Each row below is a small network's average activation on inputs in which a field has the value named, seen along a few directions.
Values that are neighbours, or in one group, have similar rows; names and order tell nothing.
In the rows, 500 means zero.
Strong random noise was added to every row along 2 fixed directions; ignore it. To show where, here is one row again and again, with new noise each time:
[302 512 350 593 600 460 570 245 398 504 556 510 579]
[170 557 566 417 357 383 458 444 422 713 249 578 486]
[502 441 481 360 392 433 500 577 403 446 428 447 520]
[488 446 508 338 362 424 486 603 406 469 391 454 509]


Values of Vesum:
l11: [471 539 630 699 648 594 504 352 436 546 630 532 547]
l12: [464 452 455 387 503 523 574 489 547 557 483 398 554]
l2: [696 451 591 382 324 444 437 902 538 472 505 565 305]
l1: [423 549 387 528 451 426 541 327 606 562 460 510 411]
l5: [270 632 523 645 572 533 420 302 720 752 305 636 494]
l7: [389 549 548 363 380 499 446 715 556 484 484 574 400]
l3: [156 589 455 533 481 405 494 286 430 651 397 577 561]
l9: [234 656 801 447 420 544 302 671 592 855 199 700 389]
l8: [462 462 713 348 471 618 439 673 516 526 396 465 522]
l10: [550 565 446 741 639 539 562 158 601 559 588 489 646]
l6: [516 557 509 759 581 495 469 391 555 638 370 590 469]
l4: [257 618 655 526 395 368 481 476 385 704 413 641 354]
Vesum is arranged as 4 separate groups.
List the group mates of l9, in the order listed. -> l11, l8
List the group mates of l7, in the order listed. -> l2, l4
List the group mates of l12, in the order listed. -> l1, l3

Values of Povo:
z3: [557 639 676 485 408 488 403 737 711 668 323 558 290]
z12: [219 622 574 674 617 642 461 253 597 703 358 566 651]
z15: [535 466 380 370 467 407 565 615 375 411 675 555 416]
z16: [534 462 355 596 815 671 593 388 419 255 913 398 728]
z13: [710 516 711 377 356 572 432 723 680 564 201 489 539]
z6: [308 455 536 339 398 512 472 506 457 485 539 474 539]
z8: [369 440 418 443 352 328 457 530 398 451 473 503 437]
z5: [395 519 529 325 304 396 477 350 435 667 235 396 544]
z9: [577 481 321 539 381 328 529 412 438 350 541 424 490]
z14: [459 494 430 561 421 408 500 402 677 644 292 490 564]
z4: [678 439 785 271 387 640 338 821 464 439 359 485 511]
z7: [830 396 353 504 494 435 531 684 648 425 562 510 351]
z1: [702 443 572 638 579 531 520 679 363 375 622 523 397]
z11: [507 616 508 766 752 544 554 286 496 572 702 574 509]
z10: [399 420 395 388 483 563 553 380 462 428 462 409 615]
z2: [430 520 583 493 581 511 547 566 386 494 626 579 362]
A value of Povo combines one of 2 hidden first parts with one of 8 second parts; all combinations occur once.
Changing only the second part turns z12 into z5. z11 has the same second part as z12; what does that change turn z11 into? -> z9
Changing only the second part turns z3 into z8. z13 has the same second part as z3; what does that change turn z13 into? -> z10
Changing only the second part turns z15 into z7. z6 has the same second part as z15; what does that change turn z6 into? -> z14
